Each row below holds a small network's activations on one record, seen along a few directions.
Here are examples, each followed by its value of one field, Bor.
The largest differences between rows may come from other fields.
Random noise pushes rows far along 3 fixed directions. That doesn't count. These rows show it; they differ only by the noise:
[-120  -55 -111   53   61  -72  -70  -86   92 -163  -57  381  -78   89
  390]
[ -77  -83  109  245  -61  -36 -176   98   61 -205   62 -247 -370 -152
   31]
[ -12 -146  244  349  -18 -296 -195  -99  194 -144  100 -101 -333  -50
 -106]
[  11 -165  127  269   10 -386 -149 -283  137  114  159    5 -150   24
 -156]
[  28 -177  303  407  -41 -378 -218 -154  187  -36  176 -251 -353  -84
 -286]

[ -57   97 -173   51  -10 -169  199  -40  143  188   73  318  283  124
  183]
g3
[  26   69  -55 -216   41  254    6  227   25 -615 -342  618   84  193
  637]
g5
[ 183 -128  167   -6  -83  -37   36 -171 -171  205  135 -427   27   16
 -504]
g7
[ 235  -35  465  213   76 -573  -38 -225  395   95  126  186  102  332
 -489]
g9
[   8  239 -356 -166    5  138  286  128 -238  292  118  -32  304  -24
   59]
g3
[ 260  175  -49   66  -80   34  364  296  -42   74   69 -225  197   -9
  -96]
g1
[-155 -116 -272 -164  -19  131  -44 -179 -227  430  157 -155   34  -95
  -46]
g2
[ -45  -34   63   35  123 -155  -67 -150  116 -112 -110  338   -4   83
  218]
g8
[ 107  -57  -28 -193   84 -156  -74 -449  -61  342   81  175  279  194
 -346]
g2
[-138 -181   38  181  134 -445 -226 -436  226  104   57  397  -61   57
  129]
g8
[  79  -88  362  312    2 -399  -93 -179  222  103  116  -54 -195   24
 -375]
g4
[ -91   97 -176   38  -74   27  119  164    0   60   87  -69   10 -148
  118]
g3
[  76  -10  155 -129   45  -76  -32  -49   46 -280 -219  372  144  182
   25]
g8
[ -90  -70  184  -41   -6  102 -320  -49  -25 -307  -95 -132 -131   47
 -123]
g6
[ 181   93  267  222  -25 -106   76  283  221 -436   27   84  -90   86
  -64]
g1
[ 126    8  -73  203  -44 -238  233  -20  -19  402  247 -175  168  -61
 -227]
g1
[ 103  -73  186  -81  -14 -175  -64 -266  -61  301  112 -160   71   28
 -388]
g4
[ -29   96   -9  -22  -16  220   49   99   93 -236 -150  206  -69   27
  225]
g2
[-119 -141 -143 -169  147   19 -169 -262   50 -202  -76  509   49  220
  270]
g7
[-197   -1 -349 -238    8  270  -85  -94 -208   51 -115  157   21  -22
  353]
g6
[ -68  -37 -256 -108  142  -59  113 -159  -26   75  -71  568  220  213
  449]
g5
[-123   52 -134  -32  -56  424   -7  418 -168 -341 -116 -261 -235 -203
  387]
g5
[ -53    7 -119 -330 -101  416 -131  149 -364  207  -15 -488  111 -116
 -131]
g4
[-107 -177  184   90   42 -194 -298 -352  138 -107   -5   74 -185  -36
  -49]
g6
[  71  129  227  139   45  -84  140  257  330 -323 -150  380 -123  141
  249]
g9
[ 103  218 -125 -107  -32  212  367  343  -40   21 -103   50  158   57
  123]
g9
[  -6  -23   65 -189 -130  468 -151  336 -250 -430 -188 -384 -185 -148
    1]
g7

Here are new rows. What is Bor for each?
[ 147  101 -180 -318   15  253  140  -88 -250  327   57 -137  363   60
 -294]
g2
[  69   10   17  -43   56   14   70 -169   36  116  -45  120  113   60
  -42]
g2
[ 338  160 -151 -274   72  -32  455   24    1   10 -165  685  682  395
  213]
g1
[ 148   85   62  269  -87 -162  191  204  180  -83   84  -39  -51  -30
   12]
g1
[  96    7 -210  -79   20 -126  181  -76    7  177   18  422  371  138
  136]
g1
[  88  -39   43  -68   92  -13  -56  -27  -47 -158  -36   95   67  120
    7]
g5
[-195  -16   -2   99  -50  275 -128  289   25 -294  -61 -217 -437 -182
  197]
g2
[-155  -19 -168  -55  -36  254  -42  100 -138   65   14 -125 -161 -103
  129]
g2
[ -45   89    7   19    8  223   45  132  163 -310 -173  235 -115   19
  290]
g2
